These are the activations of a small neural network, seen along a few directions. Each row is one input.
Each table varies a few parts of the input and shows all the possible inputs, shuffled.
A made-up example of a description, with smaller parts first: values(3) and (point or line(9) or (line(4) and ring(5))).
Shared parts are said once, and a part with two or three values counts as separate values.
In the rows, zero is written as 128.

Other details of the inputs vary at random and push rows far along two fixed directions, the same in every table; ignore that.

A family of inputs:
row 1: [121 117 127 133 117 137 129 133 112 120 126 128 168 144]
row 2: [132 150 109 126 128 137 150 111 149 137 109 126  59  89]
row 3: [134 118 140 108 123 107 116 129 137 122 114 139 163 191]
row 4: [143 123 127 112 129 109 112 141 112 113 139 128 172 173]
row 5: [166  92 150 108 116  88 117 141 128 132 114 125 164 170]
row 6: [157 125 109  96 119  86 104 131 130 105 118 119 190 215]
row 7: [101 114 173 143 138 153 129 144 115 131 145 152 131 114]
row 8: [132 118 142 112 129 107 115 131 133 133 116 139 159 191]
row 9: [112 115 140 140 127 149 136 135 104 144 145 128 147 123]
row 10: [ 92 117 170 149 129 162 121 139 128 123 129 145 133 114]
row 11: [131 146 104 126 130 129 155 115 140 151 118 133  50  83]
row 12: [155 118 107  99 113  94 120 122 130 119 108 116 197 218]
row 13: [146 148  96 113 127 108 149 113 142 144 108 131  70 116]
row 14: [107 120 148 144 134 149 117 145 107 109 149 134 149 115]
row 15: [150 156  90 114 131 103 135 103 158 138 112 121  82 124]
row 16: [125 121 119 152 125 165 162 125 122 145 117  93  61   4]
row 17: [175 153  59  91 117  77 136 113 136 130 114 106 100 154]
row 18: [100 123 164 148 142 147 121 137 126 122 153 151 134 104]
row 19: [ 94 122 169 151 142 156 115 133 133 121 147 146 139 110]
row 20: [155 148  72 114 115 109 155 106 129 141 111 108  97 123]
row 21: [149 148  77 116 115 119 152 104 140 147 107 102  95 124]
row 22: [149 150  93 113 133  99 139 111 148 146 125 130  79 116]
row 23: [102 121 152 147 137 154 114 144 115 124 149 125 139 120]
row 24: [121  94 181 154 138 141 112 141 121 134 150 131 133  77]
row 25: [146 154  92 117 123 106 139 109 152 125 116 131  86 106]
row 26: [124 118 136 132 126 143 129 130 118 126 129 120 165 151]
row 27: [182 100 117  91 115  68 100 135 120 118 116 103 180 183]
row 28: [100 123 154 151 138 157 114 143 114 119 145 125 140 116]
row 29: [120 155 110 141 140 144 143 109 154 148 128 126  48  62]
row 30: [132 115 144 111 129 107 114 133 133 139 120 141 159 193]
row 31: [ 96 115 170 145 134 153 129 142 118 126 141 152 130 113]
row 32: [103 123 169 146 144 150 115 135 131 127 150 144 141 119]
row 33: [138 124 130 116 128 117 109 138 123 111 133 121 171 175]
row 34: [ 99 121 169 150 147 145 119 139 120 134 156 151 135 110]
row 35: [169 156  62  97 109  89 128 110 150 109  96 103 112 155]
row 36: [ 91 117 153 160 125 178 130 137 115 121 132 127 149 101]
row 37: [143 155  95 118 122 112 132 106 160 124 109 125  92 117]
row 38: [143 117 124 114 122 113 128 132 111 127 130 126 182 179]
row 39: [ 99 114 150 153 130 165 134 138 104 123 143 133 152 105]
row 40: [ 95 116 168 147 129 155 126 143 120 122 136 152 133 111]
row 41: [131 150  90 136 121 146 156 106 135 141 111 103  78  85]
row 42: [107 122 149 145 137 148 118 145 104 120 152 131 139 113]
row 43: [157 156  90 110 130  99 143 107 149 134 123 128  82 114]
row 44: [106 123 145 145 129 150 115 147 110 107 143 133 148 113]
Each input here is: line(4) and (point or (values(2) and line(5))).
Changing only the line(4) part turns row 6 into row 12. The same change can be made to row 23. Which row results? -> row 21
Changing only the line(4) part turns row 7 into row 4. The same change can be made to row 13. Which row results? -> row 42
Change only the values(2) part in row 36. List by row number the other rows that result. -> row 1
Start at row 26 and move only the line(4) part, one step at a time. The first step leads to row 33. Which rows follow, in order? -> row 32, row 2
Change only the line(5) part in row 2. List by row number the other rows that result. -> row 3, row 8, row 10, row 30
Start at row 22 and move only the line(5) part, one step at a time. The first step leads to row 34. Which rows follow, in order? -> row 43, row 18, row 25
